These are the activations of a small network on made-up records, seen along a few directions, one row for each record.
After each row come some of the record's fields: K, D, P, N.
A field that a record lacks is written missing.
Other fields move the rows too, some of them a lot.
In the rows, 500 means zero.
Strong random noise was added to every row along 3 fixed directions; ignore it. To show where, here is one row again and again, with new noise each time:
| 498 | 640 | 466 | 569 | 458 | 487 | 341 | 672 | 544 | 497 | 543 | 518 | 538 | 470 | 504 | 693 | 522 | 376 | 445 | 580 | 533 | 424 |
| 518 | 596 | 492 | 562 | 498 | 481 | 337 | 639 | 499 | 507 | 532 | 520 | 541 | 490 | 486 | 641 | 524 | 429 | 472 | 541 | 525 | 435 |
| 497 | 609 | 455 | 671 | 388 | 594 | 317 | 684 | 530 | 431 | 567 | 503 | 629 | 462 | 437 | 651 | 508 | 434 | 513 | 552 | 528 | 394 |
| 539 | 582 | 516 | 529 | 514 | 433 | 338 | 644 | 480 | 519 | 533 | 527 | 528 | 522 | 499 | 650 | 534 | 415 | 481 | 555 | 527 | 450 |
| 514 | 613 | 496 | 503 | 551 | 426 | 354 | 619 | 506 | 552 | 512 | 528 | 482 | 487 | 524 | 653 | 529 | 408 | 426 | 545 | 525 | 453 |

| 616 | 463 | 542 | 651 | 374 | 535 | 392 | 626 | 442 | 396 | 555 | 451 | 605 | 507 | 386 | 538 | 509 | 509 | 681 | 573 | 456 | 504 |  <K:missing D:missing P:missing N:n2>
| 423 | 590 | 349 | 528 | 391 | 506 | 540 | 574 | 599 | 469 | 524 | 572 | 408 | 472 | 606 | 629 | 483 | 350 | 378 | 563 | 519 | 471 |  <K:k2 D:d2 P:p5 N:n1>
| 575 | 511 | 464 | 508 | 577 | 578 | 534 | 455 | 473 | 466 | 536 | 541 | 509 | 504 | 478 | 456 | 546 | 525 | 454 | 451 | 490 | 538 |  <K:k2 D:d2 P:p4 N:n4>
| 511 | 366 | 535 | 347 | 343 | 322 | 600 | 554 | 538 | 559 | 471 | 519 | 384 | 716 | 620 | 322 | 421 | 494 | 568 | 566 | 458 | 584 |  <K:k1 D:d2 P:p6 N:n1>
| 440 | 593 | 417 | 550 | 290 | 495 | 469 | 592 | 715 | 497 | 444 | 393 | 468 | 506 | 509 | 427 | 447 | 517 | 430 | 579 | 443 | 408 |  <K:k1 D:d1 P:p8 N:n3>
| 469 | 391 | 449 | 469 | 337 | 578 | 573 | 454 | 596 | 419 | 503 | 529 | 370 | 592 | 535 | 398 | 386 | 501 | 542 | 451 | 466 | 572 |  <K:k1 D:d1 P:p8 N:n1>
| 453 | 453 | 493 | 528 | 845 | 634 | 462 | 184 | 257 | 594 | 442 | 568 | 492 | 333 | 409 | 327 | 540 | 728 | 470 | 142 | 483 | 574 |  <K:k2 D:d2 P:p5 N:n2>
| 400 | 479 | 416 | 390 | 560 | 546 | 531 | 432 | 568 | 566 | 405 | 473 | 319 | 437 | 586 | 508 | 490 | 452 | 422 | 473 | 425 | 554 |  <K:missing D:missing P:missing N:n1>
| 532 | 453 | 557 | 452 | 486 | 450 | 428 | 506 | 426 | 546 | 500 | 580 | 542 | 511 | 516 | 594 | 564 | 447 | 490 | 507 | 532 | 515 |  <K:k2 D:d2 P:p5 N:n2>
| 455 | 538 | 454 | 429 | 607 | 551 | 518 | 420 | 482 | 562 | 543 | 489 | 512 | 458 | 521 | 472 | 461 | 481 | 478 | 432 | 480 | 534 |  <K:k2 D:d2 P:p4 N:n3>
| 490 | 429 | 441 | 494 | 509 | 640 | 610 | 352 | 511 | 411 | 516 | 521 | 478 | 462 | 466 | 443 | 561 | 500 | 490 | 387 | 504 | 480 |  <K:k1 D:d1 P:p1 N:n4>
| 539 | 558 | 470 | 606 | 306 | 444 | 521 | 654 | 603 | 508 | 503 | 427 | 492 | 522 | 485 | 584 | 493 | 395 | 466 | 640 | 482 | 473 |  <K:missing D:missing P:missing N:n5>
| 411 | 547 | 409 | 523 | 364 | 585 | 584 | 543 | 680 | 466 | 486 | 392 | 437 | 499 | 549 | 490 | 493 | 494 | 417 | 569 | 468 | 505 |  <K:k2 D:d1 P:p2 N:n5>
| 431 | 545 | 488 | 410 | 649 | 499 | 533 | 409 | 478 | 625 | 500 | 487 | 478 | 450 | 516 | 437 | 484 | 518 | 457 | 432 | 479 | 569 |  <K:k2 D:d2 P:p4 N:n5>
| 560 | 254 | 579 | 452 | 402 | 469 | 542 | 498 | 414 | 418 | 490 | 476 | 540 | 625 | 484 | 376 | 397 | 601 | 637 | 440 | 479 | 556 |  <K:missing D:missing P:missing N:n1>
| 452 | 368 | 473 | 576 | 415 | 555 | 505 | 430 | 496 | 517 | 420 | 450 | 474 | 522 | 491 | 332 | 465 | 711 | 526 | 426 | 479 | 492 |  <K:k2 D:d1 P:p7 N:n1>
| 494 | 464 | 475 | 384 | 404 | 498 | 478 | 545 | 568 | 446 | 525 | 602 | 390 | 582 | 604 | 563 | 479 | 322 | 496 | 552 | 492 | 569 |  <K:k1 D:d2 P:p6 N:n1>
| 519 | 527 | 515 | 535 | 786 | 515 | 446 | 373 | 329 | 597 | 509 | 520 | 534 | 359 | 392 | 422 | 557 | 664 | 400 | 355 | 545 | 488 |  <K:k2 D:d2 P:p5 N:n2>
| 582 | 451 | 551 | 539 | 456 | 504 | 413 | 571 | 365 | 458 | 586 | 475 | 669 | 658 | 435 | 466 | 484 | 528 | 622 | 554 | 493 | 493 |  <K:k2 D:d2 P:p4 N:n3>
| 638 | 332 | 596 | 619 | 611 | 521 | 366 | 491 | 170 | 480 | 562 | 468 | 717 | 639 | 318 | 371 | 526 | 728 | 724 | 388 | 521 | 459 |  <K:k2 D:d2 P:p5 N:n3>
| 476 | 544 | 428 | 580 | 524 | 570 | 500 | 463 | 527 | 453 | 533 | 482 | 470 | 404 | 574 | 589 | 517 | 478 | 459 | 524 | 525 | 444 |  <K:k2 D:d1 P:p7 N:n1>
| 537 | 528 | 561 | 502 | 466 | 364 | 411 | 662 | 506 | 498 | 489 | 435 | 536 | 555 | 472 | 564 | 404 | 457 | 546 | 590 | 520 | 491 |  <K:missing D:missing P:missing N:n3>
| 500 | 485 | 524 | 577 | 418 | 486 | 485 | 583 | 456 | 445 | 438 | 444 | 601 | 573 | 511 | 476 | 433 | 586 | 617 | 537 | 473 | 448 |  <K:missing D:missing P:missing N:n1>
| 717 | 347 | 716 | 528 | 230 | 327 | 373 | 752 | 411 | 354 | 628 | 525 | 736 | 839 | 404 | 621 | 594 | 440 | 756 | 763 | 503 | 472 |  <K:k2 D:d1 P:p2 N:n2>
| 553 | 406 | 539 | 528 | 436 | 620 | 444 | 541 | 387 | 404 | 590 | 566 | 602 | 538 | 415 | 587 | 488 | 430 | 590 | 505 | 550 | 440 |  <K:k1 D:d2 P:p3 N:n3>
| 536 | 482 | 525 | 452 | 712 | 474 | 503 | 392 | 435 | 541 | 494 | 531 | 339 | 424 | 501 | 461 | 531 | 616 | 437 | 402 | 514 | 575 |  <K:k2 D:d1 P:p7 N:n2>
| 648 | 459 | 638 | 296 | 655 | 250 | 520 | 533 | 383 | 601 | 500 | 538 | 327 | 636 | 600 | 465 | 533 | 498 | 478 | 556 | 471 | 640 |  <K:k2 D:d2 P:p4 N:n2>
| 545 | 533 | 446 | 739 | 177 | 651 | 433 | 709 | 588 | 315 | 592 | 506 | 721 | 446 | 407 | 716 | 555 | 329 | 546 | 712 | 505 | 393 |  <K:missing D:missing P:missing N:n2>
| 604 | 477 | 606 | 528 | 553 | 585 | 457 | 487 | 272 | 394 | 610 | 541 | 605 | 461 | 430 | 641 | 590 | 413 | 600 | 479 | 562 | 520 |  <K:k1 D:d2 P:p3 N:n2>
| 495 | 374 | 591 | 467 | 614 | 516 | 486 | 506 | 454 | 528 | 481 | 516 | 518 | 574 | 504 | 383 | 489 | 516 | 578 | 470 | 489 | 509 |  <K:k1 D:d2 P:p6 N:n5>
| 608 | 330 | 644 | 337 | 622 | 278 | 500 | 464 | 333 | 507 | 570 | 568 | 436 | 661 | 557 | 584 | 559 | 431 | 532 | 487 | 482 | 526 |  <K:k2 D:d1 P:p7 N:n3>
| 401 | 551 | 488 | 775 | 304 | 677 | 468 | 615 | 562 | 397 | 517 | 389 | 650 | 468 | 406 | 463 | 482 | 608 | 620 | 533 | 544 | 355 |  <K:k1 D:d1 P:p1 N:n5>
| 499 | 650 | 491 | 456 | 562 | 448 | 544 | 497 | 542 | 518 | 490 | 500 | 519 | 406 | 471 | 564 | 501 | 492 | 452 | 512 | 501 | 510 |  <K:missing D:missing P:missing N:n2>
| 472 | 593 | 489 | 577 | 129 | 444 | 417 | 817 | 632 | 375 | 516 | 482 | 638 | 548 | 490 | 683 | 481 | 371 | 524 | 782 | 498 | 415 |  <K:missing D:missing P:missing N:n2>
| 482 | 662 | 573 | 606 | 475 | 378 | 427 | 634 | 460 | 541 | 447 | 430 | 594 | 453 | 445 | 531 | 455 | 614 | 498 | 592 | 458 | 406 |  <K:missing D:missing P:missing N:n2>
| 573 | 402 | 571 | 336 | 523 | 356 | 544 | 535 | 426 | 446 | 511 | 586 | 483 | 625 | 571 | 560 | 468 | 427 | 648 | 558 | 507 | 579 |  <K:missing D:missing P:missing N:n1>
| 623 | 374 | 647 | 501 | 441 | 352 | 412 | 571 | 339 | 443 | 560 | 454 | 591 | 741 | 398 | 460 | 528 | 549 | 739 | 570 | 549 | 439 |  <K:k1 D:d1 P:p1 N:n3>
| 427 | 517 | 391 | 468 | 675 | 530 | 553 | 218 | 562 | 645 | 365 | 540 | 311 | 316 | 483 | 354 | 464 | 611 | 320 | 251 | 447 | 581 |  <K:missing D:missing P:missing N:n2>
| 408 | 577 | 426 | 566 | 381 | 603 | 512 | 525 | 512 | 453 | 532 | 549 | 544 | 382 | 482 | 544 | 525 | 416 | 482 | 546 | 586 | 486 |  <K:k1 D:d2 P:p3 N:n2>
| 396 | 524 | 399 | 510 | 339 | 666 | 577 | 521 | 634 | 399 | 531 | 516 | 563 | 515 | 501 | 488 | 480 | 368 | 483 | 546 | 565 | 537 |  <K:k1 D:d2 P:p6 N:n4>
| 414 | 616 | 342 | 769 | 337 | 737 | 414 | 561 | 594 | 351 | 600 | 404 | 656 | 357 | 407 | 602 | 463 | 534 | 504 | 554 | 539 | 323 |  <K:k2 D:d1 P:p7 N:n3>
| 571 | 353 | 495 | 348 | 514 | 481 | 553 | 363 | 442 | 484 | 572 | 586 | 511 | 596 | 571 | 514 | 480 | 351 | 529 | 425 | 552 | 655 |  <K:k2 D:d2 P:p4 N:n4>
| 499 | 429 | 588 | 590 | 450 | 531 | 427 | 593 | 446 | 504 | 502 | 506 | 540 | 489 | 396 | 417 | 512 | 610 | 524 | 472 | 481 | 454 |  <K:k1 D:d2 P:p3 N:n2>
| 586 | 518 | 546 | 470 | 597 | 427 | 525 | 449 | 413 | 554 | 513 | 513 | 465 | 478 | 474 | 539 | 537 | 507 | 570 | 509 | 441 | 529 |  <K:missing D:missing P:missing N:n2>
| 385 | 689 | 310 | 624 | 341 | 648 | 574 | 601 | 740 | 497 | 472 | 401 | 413 | 327 | 501 | 576 | 481 | 418 | 351 | 612 | 456 | 449 |  <K:missing D:missing P:missing N:n5>
| 506 | 482 | 598 | 410 | 648 | 404 | 495 | 443 | 357 | 509 | 447 | 595 | 479 | 528 | 489 | 555 | 538 | 501 | 511 | 455 | 486 | 599 |  <K:missing D:missing P:missing N:n2>

Here are new rows. What are their fields?
| 577 | 459 | 578 | 441 | 646 | 436 | 510 | 494 | 406 | 512 | 562 | 559 | 556 | 583 | 485 | 518 | 589 | 433 | 479 | 510 | 546 | 596 |  <K:k2 D:d2 P:p4 N:n4>
| 507 | 500 | 514 | 499 | 576 | 522 | 474 | 470 | 444 | 563 | 478 | 521 | 403 | 526 | 436 | 449 | 450 | 559 | 461 | 382 | 512 | 489 |  <K:k1 D:d2 P:p3 N:n3>
| 556 | 423 | 594 | 363 | 619 | 257 | 574 | 515 | 532 | 659 | 455 | 434 | 375 | 612 | 600 | 385 | 506 | 596 | 544 | 502 | 483 | 545 |  <K:k2 D:d1 P:p7 N:n5>
| 393 | 676 | 289 | 544 | 690 | 654 | 493 | 357 | 529 | 588 | 476 | 483 | 428 | 200 | 516 | 529 | 464 | 527 | 233 | 391 | 538 | 408 |  <K:k2 D:d2 P:p5 N:n3>
| 533 | 480 | 613 | 373 | 585 | 268 | 540 | 421 | 473 | 647 | 439 | 514 | 312 | 575 | 584 | 422 | 487 | 532 | 377 | 495 | 422 | 510 |  <K:k1 D:d1 P:p8 N:n2>
| 566 | 344 | 589 | 488 | 621 | 466 | 541 | 448 | 371 | 466 | 406 | 492 | 541 | 611 | 500 | 369 | 485 | 650 | 616 | 399 | 496 | 544 |  <K:missing D:missing P:missing N:n1>
| 448 | 534 | 449 | 512 | 445 | 629 | 439 | 519 | 488 | 457 | 507 | 452 | 555 | 411 | 458 | 528 | 546 | 429 | 461 | 468 | 514 | 423 |  <K:k1 D:d2 P:p3 N:n3>
| 574 | 380 | 650 | 527 | 443 | 426 | 499 | 597 | 358 | 449 | 437 | 429 | 609 | 661 | 432 | 409 | 527 | 662 | 635 | 521 | 459 | 490 |  <K:missing D:missing P:missing N:n5>
| 607 | 313 | 584 | 346 | 551 | 376 | 478 | 458 | 337 | 511 | 500 | 507 | 546 | 653 | 498 | 438 | 636 | 513 | 601 | 473 | 532 | 621 |  <K:k2 D:d2 P:p5 N:n4>
| 655 | 250 | 598 | 353 | 738 | 469 | 543 | 355 | 296 | 486 | 527 | 577 | 519 | 678 | 528 | 369 | 564 | 531 | 592 | 378 | 514 | 652 |  <K:k2 D:d2 P:p4 N:n4>
| 605 | 467 | 493 | 544 | 409 | 514 | 488 | 568 | 472 | 470 | 521 | 482 | 574 | 523 | 550 | 483 | 542 | 517 | 591 | 536 | 506 | 472 |  <K:k2 D:d2 P:p5 N:n1>
| 491 | 588 | 524 | 515 | 509 | 370 | 501 | 544 | 570 | 637 | 337 | 402 | 427 | 472 | 541 | 432 | 462 | 608 | 394 | 490 | 469 | 495 |  <K:missing D:missing P:missing N:n5>
| 395 | 620 | 436 | 412 | 703 | 498 | 499 | 300 | 547 | 610 | 415 | 460 | 361 | 411 | 555 | 502 | 526 | 515 | 296 | 412 | 443 | 512 |  <K:k2 D:d1 P:p2 N:n3>
| 445 | 700 | 436 | 444 | 510 | 325 | 462 | 599 | 610 | 577 | 530 | 434 | 419 | 485 | 584 | 729 | 516 | 364 | 357 | 683 | 562 | 418 |  <K:k2 D:d1 P:p7 N:n3>
| 463 | 516 | 382 | 557 | 614 | 749 | 529 | 405 | 495 | 417 | 595 | 548 | 556 | 292 | 480 | 570 | 517 | 425 | 475 | 370 | 580 | 509 |  <K:k2 D:d2 P:p5 N:n4>
| 470 | 502 | 466 | 446 | 560 | 555 | 539 | 416 | 549 | 538 | 480 | 544 | 402 | 382 | 560 | 501 | 503 | 463 | 273 | 449 | 487 | 540 |  <K:k2 D:d2 P:p4 N:n2>
| 556 | 560 | 594 | 381 | 414 | 211 | 467 | 661 | 527 | 623 | 469 | 510 | 459 | 611 | 568 | 677 | 585 | 345 | 484 | 732 | 443 | 471 |  <K:missing D:missing P:missing N:n2>
| 415 | 634 | 341 | 542 | 667 | 677 | 505 | 324 | 545 | 607 | 479 | 513 | 441 | 215 | 523 | 559 | 431 | 476 | 274 | 356 | 574 | 455 |  <K:k2 D:d2 P:p5 N:n3>
| 542 | 554 | 589 | 620 | 335 | 343 | 419 | 755 | 493 | 437 | 618 | 451 | 659 | 639 | 448 | 695 | 593 | 394 | 618 | 747 | 592 | 457 |  <K:k2 D:d1 P:p7 N:n5>
| 555 | 285 | 608 | 461 | 462 | 314 | 469 | 480 | 417 | 564 | 451 | 463 | 449 | 678 | 531 | 303 | 494 | 688 | 619 | 416 | 448 | 560 |  <K:k2 D:d1 P:p7 N:n1>
| 392 | 449 | 419 | 590 | 385 | 675 | 543 | 433 | 631 | 552 | 427 | 427 | 487 | 392 | 495 | 336 | 401 | 739 | 514 | 430 | 498 | 453 |  <K:k2 D:d1 P:p7 N:n1>
| 623 | 494 | 628 | 738 | 524 | 514 | 387 | 575 | 293 | 396 | 505 | 452 | 743 | 471 | 334 | 440 | 473 | 712 | 635 | 482 | 455 | 392 |  <K:missing D:missing P:missing N:n2>
| 514 | 624 | 496 | 434 | 416 | 370 | 478 | 681 | 521 | 514 | 585 | 550 | 497 | 569 | 557 | 787 | 508 | 166 | 477 | 706 | 608 | 453 |  <K:k1 D:d2 P:p3 N:n3>
